Each row below holds a small network's activations on one input, seen along a few directions.
Each table varies a few parts of the input and shows all the possible inputs, shuffled.
A made-up example of a description, with smaller parts first: line(6) and (point or line(9) or (values(3) and ring(8))).
Shared parts are said once, and a part with two or three values counts as separate values.
(in the rows, 128 means zero)

A family of inputs:
r1: [152  91 111 165 169 112 177 151  98 155 107 137]
r2: [172  97 111 135 179 126 180 144  94  88 128 141]
r3: [164  96 101 160 130 133 160 178 103  87 129 144]
r4: [ 80  72 118  98 153 119 117 103 155 123  95  97]
r5: [107 130  98 136 115 107 155 149 131 175  93 117]
r6: [ 87  62 126  78 141 123 119 118 147  83  98 122]
r7: [185 188 205 154 146 159 124  61  62 168 176 136]
r8: [ 77 148 111 126  93 102 123 131 177 114 124 104]
r9: [105 143 198  74 106 156  52  26 115 163 155 130]
r10: [108 115 114 121  88 114 116 147 194  83 133 107]
r11: [177 112  93 146 156 139 160 155 100  69 143 126]
r12: [ 67 119 115 102 143  98 105 104 154 123 102  84]
r13: [101  78 118 104 100 143 134 154 167  85 135 118]
r14: [ 94 176 176  72 133 148  28  83 153 151 155 140]
r15: [140 201 172 106 108 164  69 129 124 205 159 174]
r16: [108 156  80 149  83 110 134 150 142 134  95 131]
r17: [ 88  75 130 106 137 123 153 127 167 143 118 105]
r18: [159  80 118 144 158 118 179 165  95 108 109 160]
r19: [ 97  64 138  89 125 134 157 143 162 103 120 133]
r20: [167 208 186 156 149 156  87 131  92 186 169 170]
r21: [152 166 192 109  77 170  93  68  81 217 156 164]
r22: [ 92  76 108  95 118 133  99 132 154  65 112 110]
r23: [121  79 101 129 130 131 166 145 134 169  87 132]
r24: [114 154 211  86  87 165  88  46 125 184 179 138]
r25: [154 176  90 171 150 106 155 130 103  98 135 113]
r26: [128  67 110 108 116 138 169 163 130 123  87 161]
r27: [ 98 109 105 108 107 111  82 122 177  63 107  98]
r28: [180 216 178 151 177 160  99 112  95 156 177 144]
r29: [164 107 105 154 191 120 180 131 100 129 127 119]
r30: [104 183 191  83 114 156  67 100 168 170 181 146]
r31: [136 139 112 173 157  91 164 154  95 156 114 118]
r32: [149 154 105 162 178 101 169 130  96 131 133 104]
r33: [ 75 125 129 113 124 104 142 128 167 148 125  91]
r34: [176 178 206 157 119 157 112  77  54 196 165 159]
r35: [129  84  91 125  91 153 146 172 137 103 106 145]
r36: [142 163  94 186 123  97 151 156 106 119 116 130]
r37: [139 119  84 141  77 123 129 171 160 102 105 133]
r38: [ 73 141 102 115 113  98  92 107 164  92 101  96]
r39: [186 143  89 158 143 116 146 151 119  67 140 113]
r40: [175 129  95 176 114 107 142 178 125  87 125 131]
What is each input in this table made of? -> line(5) and (values(2) or ring(6))
The inputs of r8 and r36 match in every part but the line(5) part. If r10 is changed in the same way as r8 into r36, which row does it become? -> r40
Which other rows does r23 become when the line(5) part takes its other values? List them by row number. -> r1, r4, r17, r29
Which other rows does r34 become when the line(5) part takes its other values? List them by row number. -> r7, r9, r21, r24

A family of inputs:
r41: [ 76  59  74 118  79 103 191 176 149 107  69 136]
r42: [118  97  39 151 142 103 186 198 144 163  65 118]
r43: [147  99 207  99 163 160 139 111  89 194 160 163]
r44: [108 162 168  84 104 146  81  47 133 158 142 104]
r45: [135 116  79 157 188 108 168 153 119  36 133  83]
r46: [135 110  78 186 166  56 196 147 127 100  95  85]
r47: [ 98  25  92 117  85 125 133 170 187  63  93 107]
r48: [ 98 200 155 128 116 118  48  89 124 162 136 129]
r49: [ 71 143 197  76 144 148  89  70 162 189 148 128]
r50: [173 163 166 157 141 145 106 116  62 161 132 163]
r51: [138  72  80  90 152 125 117 160 162  10 114 131]
r52: [124 229 143 137  75 126  69 132 159 145 178 124]
r53: [173 119 164 122 130 170 136  72  69 161 161 150]
r54: [199 197 150 169 107 160 132 152 107 143 167 173]
What is each input in this table made of? -> ring(6) or (values(2) and line(4))

A family of inputs:
r55: [155  75 118 109 142 145 145 136  98  89 121 145]
r56: [ 95 146 115 119 153 113 106 105 152  67 139  80]
r57: [137 108 111 156 171 111 196 151 102 164  92 135]
r58: [ 72 153 108 120  77 100 102 115 166 148 106 112]
r59: [151 131 102 151 122 125 110 151 136  56 125 131]
r60: [116  73 147  97 180 117 133  88 132 104 130 103]
r61: [153 181 225 125 131 166  92  76  73 204 180 168]
r62: [ 84  84 138 103  96 131 132 105 137 179  94 118]
r63: [ 97 144 122 101  90 124  96 158 185 108 128 132]
r64: [105  71 142  85 121 161 122 141 158 144 125 148]
r65: [168 234 186 130 124 161  66  71 101 184 184 144]
r66: [159  84 110 141 126 138 189 149 105 114 126 145]
r67: [137 165  76 183 152  87 155 177 118 143 114 111]
r68: [163 140  93 173 107 114 147 169 129  88 128 119]
The inputs of r65 and r61 match in every part but one. If r59 is changed in the same way as r65 into r61, which row does it become? -> r55
What is each input in this table made of? -> values(2) and (point or line(6))
Which other rows does r66 become when the values(2) part takes its other values? List them by row number. -> r68

A family of inputs:
r69: [168 163 211 119 156 170 109 112  83 198 175 178]
r70: [102 182 167 102 100 147  66  80 139 175 146 130]
r71: [184 106 187 124 151 167 145  66  69 110 176 129]
r72: [ 90 133  71 134 121  86 136 184 210  37 134  80]
r73: [159 213 136 180 115 107 113 106  89 162 144 125]
r74: [123  94 189  75 125 160 100  47 126 100 168 119]
r75: [171  86  38 171 160 102 162 207 130  33  90 121]
r76: [116 146 205  68 125 175  66  91 139 191 165 161]
r77: [161  60  38 150 134 110 192 192 107  55  71 138]
r78: [136  37  65 161 102 112 239 196 129 134  86 131]
r79: [111 158 194  78 117 168  65  85 139 187 160 152]
r80: [102  72  54 130 126  99 121 185 174  15  89 102]
r81: [120  37  67 142 206  96 226 169 105 123  70 107]
r82: [ 99 190 151 114  92 132  68  82 141 166 139 117]
r83: [161 199 170 157 132 141 109  99  82 183 157 150]
r84: [156 159  55 183 154  94 179 205 163  53 137  99]
r85: [ 71  31  85 115  74 105 189 172 187 117  69 108]
r86: [165 176 199 131 148 163 109 106  82 194 169 170]
r87: [ 59  21  80 100 174  83 177 145 170 102  60  91]
r88: [163 188 185 144 140 154 109 101  81 189 163 161]
r89: [160 208 153 169 123 126 111 101  85 174 150 138]
r90: [ 97 196 135 126  83 112  72  89 143 153 132 103]
r91: [ 91  44  55 110 106 104 144 171 161  37  67 120]
r92: [106 171 181  89 109 159  65  81 139 182 153 142]
What is each input in this table made of? -> values(2) and (point or line(5) or line(6))
List by row number the other rows that have the values(2) part in common with r76. -> r70, r72, r74, r79, r80, r82, r85, r87, r90, r91, r92
Which other rows does r89 become when the values(2) part takes its other values? List them by row number. -> r82

A family of inputs:
r93: [154 150  55 171 112 123 130 172 125  45 138 103]
r94: [127  25  93 103 145 145 181 149 133  59 100 105]
r95: [ 84 143 158 121 112 121 119 122 178 145 153 109]
r96: [112 125 155  80  63 152  76  85 153 101 122 139]
r97: [104  21 104 125 137 101 194 161 140 100  87 116]
r98: [142 167  48 170 109  72 159 178 143 114  90 107]
r99: [201 131 150 141 104 169 126 121  94 141 173 164]
r100: [147 156  69 182 139 107 126 191 155  57 108 139]
r101: [140 147 172 155 145 121 158 112  78 158 142 141]
r102: [135 164 134 142 150 141 163 111  79 188 125 144]
r103: [131 154  79 189 105  72 154 184 134  84 109 103]
r104: [156 157 162 127 176 139 124 124  80 137 150 163]
r105: [166 133 169 162 113 143 146 138  99 185 142 154]
r106: [102  32  65 108 141 106 194 152 143 126  76 122]
r107: [ 85 161 120 100 116 131 124 122 175 173 135 112]
r108: [ 87 126 153  82  95 142  55 120 146 129 121 147]
r109: [ 76 132 122  93  70 135  88 106 149 174 104 134]
r110: [113 138 159 154 153  99 116  81 115 141 133  96]
r111: [118 150 147  90 113 150 103 106 175  99 170 112]
r112: [183 139 163 138 144 160 116 156 100 166 150 174]
r113: [113 155 120 133 158 115 118  81 116 177 114  93]
r114: [151 140 145 119 154 134 100  62 113  93 149  96]
r115: [114  27  95 108 169 123 171 169 149  77  88 133]
r116: [ 75 115 158 111  67 125  83 105 150 145 117 134]
r117: [163 150 139 146 120 159 149 140  98 211 120 156]
r118: [128 147 148 118 189 117  82  99 114 122 140 111]
r119: [100 153 150  89 146 134  86 142 177 125 158 123]
r120: [177 149 153 126 138 149 144  91  74 112 170 153]
What is each input in this table made of? -> line(4) and (values(2) or line(5))
The inputs of r95 and r107 match in every part but the line(4) part. If r101 is changed in the same way as r95 into r107, which row does it become? -> r102
Which other rows does r96 become when the line(5) part takes its other values? List them by row number. -> r99, r111, r114, r120
Which other rows does r110 become when the line(4) part takes its other values? List them by row number. -> r113, r114, r118
